a =
[[128 113 137 120 112 146 151 115 123 134 132]
 [134 124 110 152 119 120 122 136 106 149 128]
 [127 109 124 125 133 118 112 119 141 147 148]
 [130 126 123 118 157 143 101 133 135 149 141]]
Indices start at 0.
(0, 0) = 128
(1, 8) = 106
(3, 3) = 118
(2, 6) = 112
(1, 3) = 152
(3, 5) = 143
(2, 4) = 133
(0, 10) = 132
(2, 0) = 127
(0, 2) = 137
(2, 8) = 141
(2, 9) = 147
(3, 1) = 126

B =
[[116 149 152 123]
 [138 112  99 127]
 [104 102 145 117]]
Rows and columns are counted from 0.
(0, 0): 116
(2, 0): 104
(1, 1): 112

X =
[[127 138 106 141 154]
 [118 122 139 130 123]
 [120 120 147 121 120]]
X[0][0]: 127
X[2]: [120, 120, 147, 121, 120]
X[2][0]: 120
X[0][4]: 154
X[:, 2]: [106, 139, 147]
X[1][4]: 123

W = 120	137	148	130	155	134	119	150
W[0]: 120
W[-4]: 155
W[-3]: 134

M = [141 104 133 126 146 138 140 139 104 135 104 116 141 134 104 144]
M[0]	141
M[1]	104
M[-13]	126
M[-10]	140
M[-14]	133

A =
[[151 128 130 129 126 130  99 122 137 128 129 130 129 142 130 102]
 [122 129 127 127 129 127 137 130 124 128 128 127 128 121 127 135]]
Indices start at 0.
row 0 col 0 => 151
row 0 col 14 => 130
row 1 col 6 => 137
row 1 col 8 => 124
row 0 col 3 => 129
row 0 col 2 => 130
row 1 col 1 => 129
row 1 col 7 => 130
row 0 col 11 => 130
row 1 col 12 => 128

m =
[[124 135 120 122 137 129]
 [115 140 116 114 137 113]
 [116 130 122 119 126 108]
 [118 129 120 117 129 111]
 [145 126 137 133 136 145]
 [125 121 128 123 124 115]
 [140 107 145 141 111 132]
 [133 133 128 136 131 147]
 [122 127 126 116 131 106]
 [134 130 131 136 129 145]
 [130 132 130 130 129 131]]
m[0, -6] = 124
m[-8, -4] = 120
m[2, 0] = 116
m[:, -6] = [124, 115, 116, 118, 145, 125, 140, 133, 122, 134, 130]
m[0, 5] = 129
m[0] = [124, 135, 120, 122, 137, 129]
m[-5, -4] = 145
m[-8] = [118, 129, 120, 117, 129, 111]
m[-3, 4] = 131
m[-1, -1] = 131
m[-2] = [134, 130, 131, 136, 129, 145]
m[:, 4] = [137, 137, 126, 129, 136, 124, 111, 131, 131, 129, 129]
m[0, -3] = 122
m[3, -5] = 129
m[4, -4] = 137
m[-7, 5] = 145
m[-5, 0] = 140
m[-1, 3] = 130
m[-8, 0] = 118
m[10] = [130, 132, 130, 130, 129, 131]
m[:, -3] = [122, 114, 119, 117, 133, 123, 141, 136, 116, 136, 130]
m[8, 5] = 106
m[-8, -1] = 111
m[-3] = [122, 127, 126, 116, 131, 106]
m[-4] = [133, 133, 128, 136, 131, 147]
m[-10, 2] = 116

data =
[[117 118 128 139 114 128 117 118 121 117 158 133 115 127]
 [105 106 142 152 134 141 105 106 108 105 134 142 107 139]
 [136 135 110 112 149 109 137 135 135 136 116 107 146 110]
 [125 125 120 127 131 120 125 125 127 125 138 121 129 120]]
data[-4, -14] => 117
data[-3, 11] => 142
data[-1] => [125, 125, 120, 127, 131, 120, 125, 125, 127, 125, 138, 121, 129, 120]
data[2, -12] => 110
data[1, -8] => 105
data[1] => [105, 106, 142, 152, 134, 141, 105, 106, 108, 105, 134, 142, 107, 139]
data[0, 10] => 158
data[:, -2] => [115, 107, 146, 129]
data[1, -11] => 152
data[0, -8] => 117
data[3, 5] => 120
data[-2, -4] => 116
data[-4, 11] => 133
data[-4, -9] => 128
data[-3, 9] => 105
data[:, 4] => [114, 134, 149, 131]
data[-1, 9] => 125
data[:, 9] => [117, 105, 136, 125]
data[-2, 9] => 136
data[-2, -14] => 136
data[-4, -5] => 117

grid = [152 155 115 131 129 133 105 143 131 126 125 100 135]
grid[-13]: 152
grid[2]: 115
grid[-8]: 133
grid[8]: 131

x =
[[115 144 116 119 135 121 112 139 138]
 [117 143 116 115 140 117 114 138 142]
 [106 135 109 150 106 151 109 146 105]
 [136 115 141 146 112 147 140 115 112]
 [122 143 116 109 148 111 116 134 149]
 [141 115 140 143 118 143 142 114 119]
 [144 112 143 143 118 145 144 111 117]
 [117 144 116 116 140 118 114 138 142]
 [143 113 142 144 118 145 144 112 118]]
x[0][0] = 115
x[:, 5] = [121, 117, 151, 147, 111, 143, 145, 118, 145]
x[8][0] = 143
x[1][3] = 115
x[3][3] = 146
x[7][0] = 117
x[5] = [141, 115, 140, 143, 118, 143, 142, 114, 119]
x[4][8] = 149
x[6][8] = 117
x[7] = [117, 144, 116, 116, 140, 118, 114, 138, 142]
x[2][5] = 151
x[4][7] = 134
x[6][7] = 111
x[1] = [117, 143, 116, 115, 140, 117, 114, 138, 142]
x[7][6] = 114
x[5][6] = 142
x[:, 6] = [112, 114, 109, 140, 116, 142, 144, 114, 144]
x[7][7] = 138
x[0][3] = 119
x[:, 7] = [139, 138, 146, 115, 134, 114, 111, 138, 112]
x[7][8] = 142
x[8][3] = 144
x[5][3] = 143
x[:, 3] = [119, 115, 150, 146, 109, 143, 143, 116, 144]
x[3][0] = 136
x[1][4] = 140
x[0][8] = 138
x[3][5] = 147
x[3][7] = 115

arr = [146 136 152 135]
arr[0] -> 146
arr[1] -> 136
arr[3] -> 135
